Each row below holds a small network's activations on one input, seen along a few directions.
In each table, some parts of the input vary, and every possible input appears once, in random order.
Descriptions start from the smaller parts, as in this example, which fits no table here: one of 5 places around a ring, together with either a single point or one of 9 places along a line or (one of 3 separate values, together with one of 6 places along a line).
Shared parts are said once, and a part with two or three values counts as separate values.

Other details of the inputs shift rows strongly along three fixed directions, in all tables alike. That doesn't count.

Rows:
r1: .07; .29; .29; -.50; -.26; -.18; .20; -.01; .11; -.85; -.41
r2: -.04; -.12; .31; .32; .51; -.18; .31; -.19; .01; .58; .32
r3: .61; -.13; -.15; -.12; -.24; .49; -.24; .13; -.16; .77; .10
r4: -.63; -.41; -.43; .32; .42; -.22; .13; -.36; -.02; -.49; -.01
r5: -.04; -.21; .28; .35; .60; -.08; .50; .11; -.12; .17; .61
r6: -.70; -.37; -.38; .16; .36; -.49; .01; -.03; -.08; -.48; .22
r7: -.01; .42; .12; .45; .73; -.14; .07; .12; .13; .50; .36
r8: -.27; .27; .32; -.35; -.55; -.25; -.14; .11; .32; -.73; -.23
r9: -.06; .23; .25; -.37; -.54; -.27; .03; .26; .41; -.78; -.23
r10: -.78; -.44; -.45; .26; .27; -.03; .13; -.12; .11; -.43; .12
r11: .50; -.14; .12; -.27; -.01; .23; -.47; .00; -.36; .79; .04
r12: .16; -.35; -.62; -.32; -.28; -.29; -.53; .28; -.35; .03; -.45
r13: .20; -.25; -.75; -.33; -.25; -.33; -.43; .14; -.36; .10; -.53
r14: .46; .39; .87; -.34; -.24; .22; .25; .13; .46; -.09; .25
r15: -.01; .28; .26; -.42; -.32; .06; -.10; -.41; .20; -.85; -.28
r16: -.22; .26; .17; .54; .84; -.15; .06; .23; .17; .27; .54
r17: .35; .54; .97; .03; -.30; .12; .22; -.27; .12; -.09; .01
r18: -.05; .10; .34; -.43; -.38; -.09; .07; .21; .46; -.75; -.40
r19: .41; -.08; -.06; -.11; -.25; .52; -.40; -.02; -.23; .82; .11
r20: .33; -.06; -.04; .11; -.26; .28; -.22; -.11; -.23; .95; -.28
r21: -.64; -.28; -.52; .38; .27; -.39; .09; -.30; -.07; -.51; .15
r22: .52; -.10; -.13; .09; -.24; .26; -.06; .05; -.15; .90; -.29
r23: .59; -.25; .11; -.10; -.03; .01; -.25; .25; -.20; .81; -.21
r24: -.76; -.38; -.35; .09; .35; -.04; .13; .03; -.20; -.53; .26
r25: -.24; .28; .31; -.31; -.55; .18; -.02; -.04; .16; -.81; -.25
r26: -.01; -.21; -.67; -.32; -.27; -.31; -.60; -.01; -.45; .15; -.53
r27: .12; .28; .26; -.27; -.37; -.03; .16; -.13; .11; -.92; -.40
r28: .62; -.03; -.20; -.11; -.21; .45; -.11; -.04; -.25; .82; -.03
r29: .08; -.29; -.78; -.14; -.52; .00; -.46; .26; -.22; .07; -.38
r30: .12; -.21; -.74; -.22; -.37; .25; -.24; .07; -.50; .03; -.54
r31: .20; -.38; -.65; -.40; -.11; -.16; -.38; .08; -.30; .11; -.70
r32: .17; .62; .79; .10; -.53; -.03; .26; -.16; .37; .09; .05
r33: .02; -.21; .15; .59; .53; -.10; .54; -.18; .15; .25; .39
r34: .34; .35; -.05; .07; .03; .21; -.62; .48; -.06; .79; -.10
r35: .11; -.13; .08; .40; .58; .08; .50; -.28; .06; .16; .65
r36: -.12; -.19; .21; .37; .47; .07; .53; .21; -.03; .20; .67
r37: -.58; -.26; -.69; .33; .17; -.26; .38; -.08; .04; -.46; .15
r38: .08; -.42; -.69; -.21; -.38; .18; -.42; .20; -.15; .09; -.55
r39: .20; .60; .87; .00; -.41; .27; .34; -.19; .16; .00; .02
r40: .15; .52; .84; .07; -.56; .01; .13; .01; .45; .04; .18
r41: -.41; -.28; -.43; -.17; .46; -.13; .02; -.30; -.16; -.31; .15
r42: .21; -.21; .23; .13; .57; .04; .30; .03; -.01; .39; .65
r43: .20; -.05; .09; .61; .27; -.22; .38; -.10; .03; .44; .49
r44: -.76; .07; -.66; .41; .50; .00; -.11; .19; .21; -.49; .17
r45: .05; -.12; .15; .46; .24; .26; .47; .13; -.04; .39; .59
r46: .46; .00; .07; -.12; -.06; .11; -.27; -.02; -.56; .85; -.15
r47: -.24; -.17; .24; .23; .53; .16; .29; -.07; .09; .26; .80
r48: -.18; .12; .49; -.45; -.27; -.23; -.13; -.05; .30; -.75; -.46
r49: .35; .95; .76; .21; -.04; .03; -.06; .01; .49; -.05; -.09
r50: -.24; .78; .03; -.10; -.24; .04; -.16; .07; .45; -.73; -.48
r51: -.50; -.36; -.24; .02; .37; -.14; -.01; -.03; -.34; -.38; .12
r52: .27; .56; .79; -.17; -.34; .34; .25; -.31; .34; .02; .13
r53: -.78; -.49; -.35; .12; .39; -.16; .08; .00; .06; -.42; .12
r54: .30; -.30; -.73; -.59; -.07; .02; -.43; -.01; -.39; .04; -.45
Description of these inputs: one of 6 places around a ring, together with either a single point or (one of 2 separate values, together with one of 4 places along a line).
Changing only the place on the ring of 6 turns r26 into r21. The same change can be made to r13. Which row results?
Answer: r43
Changing only the place on the ring of 6 turns r44 into r49. The same change can be made to r10. Which row results?
Answer: r4
Which other rows does r52 become when the place on the ring of 6 takes its other values? List them by row number.
Answer: r11, r15, r19, r41, r47
List by row number the other rows that have the place on the ring of 6 in common with r24.
Answer: r8, r9, r14, r18, r34, r36, r47, r53

Rows:
r55: .48; -.07; .20; .13; .19; .06; .11; .11; -.17; .73; .10
r56: -.09; -.09; .46; .57; .50; .12; .49; -.08; .18; .37; .58
r57: -.23; .22; .45; .14; .17; -.26; .58; -.28; .49; -.66; .30
r58: -.19; .16; .47; .11; .04; -.23; .50; -.05; .33; -.63; .32
r59: -.59; -.29; -.43; .10; .15; -.16; .06; -.27; .10; -.65; -.05
r60: .21; .14; .40; .12; .00; .25; .18; .07; .15; .65; .38
r61: -.34; .13; .55; -.09; .26; -.20; .48; -.05; .52; -.65; .37
r62: -.54; .11; -.57; .09; .14; -.32; -.25; .00; .18; -.64; -.31
r63: .54; .49; .30; -.43; -.83; .12; -.19; -.06; .14; .01; -.60
r64: .54; .28; .49; -.59; -.60; .06; -.33; .14; .05; .02; -.70
r65: -.33; -.04; -.23; -.24; -.22; .04; -.04; .02; .05; -.54; -.45
r66: -.13; .21; .43; .04; .16; -.32; .53; -.22; .41; -.57; .20
r67: -.34; -.24; -.52; -.18; .02; .05; -.10; -.02; .07; -.73; -.09
r68: .02; .36; .62; -.39; -.20; -.10; .07; -.09; .19; -.51; -.14
r69: -.27; -.51; -.44; .26; .30; -.14; -.01; .04; -.32; .26; .25
r70: .14; .50; .47; .29; .24; .03; .02; .23; .39; .40; .37
r71: .50; .30; .40; -.31; -.74; .11; -.23; .09; .06; -.16; -.39
r72: .29; .60; .54; -.37; -.54; .19; .04; -.05; .16; -.31; -.25
r73: -.14; -.35; -.63; .22; .33; .17; .06; .08; -.22; .41; .34
r74: -.07; .08; .45; .58; .57; .13; .58; -.20; .10; .19; .83
r75: -.54; .07; -.49; .06; .23; -.21; -.22; .18; .14; -.68; -.36
r76: .70; .19; .21; -.02; -.53; .23; -.18; .19; -.25; .90; -.12
r77: -.50; -.22; -.45; -.04; -.14; -.11; -.01; .04; -.10; -.44; -.13
r78: .18; .68; .49; -.13; -.49; -.15; -.28; .26; .34; -.27; -.35
r79: -.27; -.17; -.42; -.23; .19; -.16; -.04; -.07; -.22; -.55; -.12
r80: -.34; -.20; -.51; -.02; -.03; -.11; -.03; -.23; .04; -.70; -.21
r81: -.06; -.51; -.63; .11; .51; -.04; -.02; .10; -.30; .39; .31
r82: -.22; -.52; -.44; .41; .26; .01; -.05; .03; -.33; .40; .31
r83: -.23; -.09; -.22; -.28; -.21; -.19; -.16; -.19; .08; -.54; -.38
r84: -.39; -.39; -.53; .50; .60; .05; .41; .00; -.17; .18; .37
r85: .16; -.38; -.50; -.06; .03; -.10; -.36; -.04; -.40; .63; -.22
r86: -.09; .51; .50; .53; .51; -.04; .21; .06; .23; .31; .56
r87: .09; .21; .33; -.21; -.28; .17; -.16; -.11; .03; -.22; -.15
r88: .50; .19; .27; .07; -.33; .19; -.10; -.06; -.06; .95; -.06
r89: -.55; -.16; -.53; -.13; .04; .03; -.08; -.10; -.20; -.47; -.14
r90: .20; .39; .68; -.13; -.30; .11; .25; -.05; .42; -.56; -.17
r91: .52; -.29; -.54; -.30; -.22; .24; -.60; .19; -.43; .70; -.28
r92: -.03; -.32; -.63; -.29; -.11; .00; -.32; .06; -.27; -.30; -.53
r93: .52; .19; .38; .01; -.02; .19; -.02; -.03; -.18; .60; .17
r94: .05; -.05; .47; .32; .36; .04; .36; -.03; .12; .40; .37
r95: .15; -.52; -.69; .08; .14; -.11; -.26; .18; -.59; .59; -.01
r96: .05; -.43; -.59; .00; .19; .14; -.43; -.01; -.62; .66; -.03
r97: -.17; -.06; .47; .48; .52; .12; .50; -.08; .33; .26; .84
r98: .70; .05; .39; -.15; -.39; .02; -.30; .20; -.27; .93; -.13
r99: .09; -.19; -.43; -.62; -.44; .09; -.64; .11; -.16; -.17; -.58
Changing only one part turns r56 into r87. The same change can be made to r94. Which row results?
Answer: r96
What do these inputs look like to the network?
Answer: one of 5 separate values, together with either a single point or (one of 2 separate values, together with one of 4 places along a line)
List by row number the other rows that have the choice among 5 separate values in common with r60.
Answer: r61, r67, r70, r73, r81, r91, r97, r99
Which other rows does r81 become when the choice among 5 separate values takes its other values? List them by row number.
Answer: r55, r66, r79, r95
